A small network was shown many inputs. Here are its activations along a few directions, one row for each input.
Each table varies a few parts of the input and shows all the possible inputs, shuffled.
Descriptions start from the smaller parts, as in this example, which fits no table here: one of 6 places along a line, together with either a single point or one of 11 places around a ring or (one of 3 separate values, together with one of 8 places around a ring).
Shared parts are said once, and a part with two or three values counts as separate values.
In the rows, zero is written as 128.

Other details of the inputs shift rows strongly along two fixed directions, in all tables alike. That doesn't count.

Rows:
row 1: [164  83 120 125  77  92 132 138 139 125  96 134 128]
row 2: [117 181 130 132 228 147 104 132 180 165  92 166 176]
row 3: [ 41 167 137 161 176 168 140 117  79  80 181  72 114]
row 4: [ 50 157 127 141 149 177 144 108  99 110 199 100  92]
row 5: [194 106 134 111  97 105 141 139 110 127  89 122 150]
row 6: [141 106 123 118  94 130 137 123  93 130 153 113 102]
row 7: [117 131 127 124 117 111 137 146 124 125 131 127 104]
row 8: [182  96 138 112  75  85 129 142 134 121 104 152 115]
row 9: [137 105 102 135  99 136 107 108 100 114 149 126 122]
row 10: [149 109 139 114  96 126 133 115  97 120 161 123  93]
row 11: [117 119 105 156 101 117 114 127 104  92 142 127 112]
row 12: [149 142 158 118 136 127 140 128 107 109 126 117 119]
row 13: [103 152 122 135 169 119 105 142 199 172  98 163 161]
row 14: [145 120 131 135 106 135 149 127 102  95 124 108 143]
row 15: [131 107 117 141  74 113 143 131 117 100 131 125 119]
row 16: [135 139 120 105 180 131  92 128 215 215  89 181 187]
row 17: [ 51 176 138 126 205 172 126 118 153 163 167 117 103]
row 18: [183 106 136 114 125 113 132 135 150 141  73 130 165]
Description of these inputs: one of 3 separate values, together with one of 6 places along a line.
- The inputs of row 3 and row 16 match in every part but the choice among 3 separate values. If row 18 is changed in the same way as row 3 into row 16, which row does it become? => row 17
- Change only the choice among 3 separate values in row 10. List by row number the other rows that result. => row 8, row 12
- Change only the place on the line of 6 in row 11. List by row number the other rows that result. => row 1, row 7, row 8, row 13, row 15

Rows:
row 19: [197  76 127 119  48 103 148 130  82 100 110 112 144]
row 20: [159 106 123 107 108 112 122 134 169 170 106 164 148]
row 21: [177 118 118 119 130 118 112 129 151 145  90 159 162]
row 22: [ 97 151 137 138 170 157 135 119 122 117 143 113 125]
row 23: [175 117 140 115 130 106 132 139 159 144  79 149 150]
row 24: [ 87 157 128 136 153 137 130 134 133 130 152 127  94]
row 25: [ 76 140 125 130 149 145 122 123 134 145 161 119 106]
row 26: [ 97 165 145 127 164 143 148 136 121 122 136 105 114]
row 27: [ 88 158 142 132 154 137 129 127 135 122 148 119 102]
row 28: [ 93 148 141 137 172 145 129 126 121 121 143 109 122]
row 29: [199  70 117 125  52 114 143 121  81  98 106 105 146]
row 30: [ 95 164 137 133 163 143 128 129 118 116 151 129 118]
row 31: [124 147 134 117 169 126 103 129 180 173 108 155 151]
row 32: [100  97 111 144  72 145 143 106  66  83 185  86  84]
row 33: [ 97 103 123 141  72 131 149 121  72  81 180  85  67]
row 34: [161 110 113 119 118 106 106 134 158 167 100 161 146]
row 35: [186  71 111 128  39  96 130 128  94 108 125 135 124]
row 36: [ 80 166 120 150 180 135 123 143 175 138 104 140 165]
row 37: [176 124 129 114 128 102 120 142 156 144  82 159 148]
row 38: [113 109 129 144  91 138 148 120  45  72 167  63 100]
row 39: [108 164 149 123 186 142 132 133 157 146 123 143 143]
row 40: [ 94 157 130 137 168 142 117 127 116 120 147 119 118]
row 41: [167 112 109 120 117 117 112 127 160 162 101 164 151]
row 42: [ 88 158 141 131 152 143 127 122 131 124 158 126 115]
row 43: [169 113 122 117 119 118 112 121 163 153  97 155 158]
- Describe the family of inputs behind these rows. => either a single point or (one of 4 places along a line, together with one of 6 places along a line)
- Start at row 26 and move only the place on the line of 4, one step at a time. The first step leads to row 19. Which rows follow, in order? => row 38, row 29
- Change only the place on the line of 4 in row 23. List by row number the other rows that result. => row 22, row 28, row 39

Rows:
row 44: [192  97 126 113 103 102 130 138 178 158  67 166 181]
row 45: [ 14 210 135 139 239 169 119 135 161 160 166 122 112]
row 46: [196 107 133 118 119 110 117 127 129 125  83 143 168]
row 47: [116 106 119 140  77 125 133 118 104  95 156 115 105]
row 48: [164  69 112 131  54 100 120 122 116 117 119 122 124]
row 49: [135 145 127 122 159 142 129 128 137 143 111 131 155]
row 50: [103 151 145 143 161 133 129 130 105  98 133 100 119]
row 51: [163 110 113 123 100 104 115 134 151 142 108 167 134]
row 52: [160  96 119 140  62 117 153 129  73  74 128 100 123]
row 53: [176 142 147  87 153 107 127 148 204 197  77 188 154]
row 54: [ 63 194 153 148 200 156 137 129 118  96 155 110 115]
row 55: [121 154 122 117 185 120  97 141 203 193  99 177 141]
row 56: [114 119 112 140 109 138 118 115  92 107 165 120  98]
row 57: [176 119 128 104 153 123 116 131 196 188  70 172 191]
row 58: [121 112 143 123  91 124 150 126  73  96 165  86  71]
row 59: [111 123 117 141  99 128 138 129 100 103 151 117 118]
row 60: [ 43 170 140 144 189 163 138 126 128 122 164  95 106]
row 61: [128 114 115 133 107 134 124 120 105 123 143 121 132]
row 62: [190  93 136 101  85 112 134 125 117 139 119 135 123]
row 63: [ 71 163 127 133 175 159 114 114 151 149 161 133 118]
row 64: [131  94 119 148  68 124 151 125  46  62 148  68  99]
- Describe the family of inputs behind these rows. => one of 3 separate values, together with either a single point or one of 6 places along a line
- Change only the place on the line of 6 in row 55. List by row number the other rows that result. => row 45, row 48, row 50, row 60, row 64

Rows:
row 65: [ 28 184 139 132 209 162 105 119 121 142 198 107  75]
row 66: [118 109 134 147 108 143 134 112  67  67 158  81 111]
row 67: [175 113 131 122 115  92 122 143 176 143  60 150 173]
row 68: [147 104 127 132 102 131 140 117 100 108 117  91 139]
row 69: [188 132 123 112 118 111 127 143 143 138  90 166 158]
row 70: [176 107 134 110 124 112 119 130 166 154  71 140 182]
row 71: [ 89 208 148 128 248 139 109 140 205 172 100 179 157]
row 72: [ 54 191 143 145 226 182 129 118 128 126 161 100 118]
row 73: [114 104 141 118  78 137 152 111  86 100 185 100  72]
row 74: [ 73 198 144 118 233 148 139 159 193 181 102 141 153]
row 75: [154 105 119 142 105 120 134 131 102  90 114 111 127]
row 76: [123  89  91 140  76 137 120 108 116 133 155 127 128]
row 77: [107 110 140 136  99 136 158 128  68  86 155  71 118]
row 78: [193 103 130  88 100  97 131 144 194 187  79 183 136]
row 79: [ 92 100  95 159  64 123 121 117 108  98 168 125 104]
row 80: [133 102 135 116  79 137 155 112  93 118 169 105  81]
row 81: [122 116 134 142 109 140 134 107  58  69 162  95 110]
row 82: [149 126 128 132  98 142 143 116  65  89 157 106 118]
row 83: [165 115 130 136 123 104 119 137 149 118  87 144 153]
row 84: [ 36 199 139 143 213 165 140 133 139 120 148  98 112]
row 85: [ 87  95  97 149  73 143 123 103  90 100 189 107 107]
row 86: [185  99 111 107 110  87  95 144 164 177  84 168 132]
row 87: [180 107 140  98  95  91 129 142 191 172  90 180 131]
row 88: [195 129 133 115 114  95 120 144 161 142  79 181 168]
row 89: [158 112 119 136 106 118 134 127  92  92 117 125 127]
row 90: [163 109 134 114 122 122 145 140 135 153  91 119 166]
row 91: [127 129 135 134  98 143 139 115  57  72 173 101 110]
row 92: [134 110 137 137  94 105 152 146 108 102 114 105 133]
row 93: [ 45 184 133 131 213 164 107 120 129 160 183 112  82]
row 94: [179 114 127 120 132 125 123 119 126 137  97 142 159]
row 95: [ 70 192 138 123 224 127  89 145 202 194 128 170 113]
row 96: [137  98  86 133  89 117 110 129 164 157 115 166 144]
- The inputs of row 81 and row 94 match in every part but one. If row 70 is changed in the same way as row 81 into row 94, which row does it become? => row 68
- Describe the family of inputs behind these rows. => one of 4 places along a line, together with either one of 3 separate values or one of 5 places along a line
- Change only the place on the line of 4 in row 75. List by row number the other rows that result. => row 66, row 72, row 83
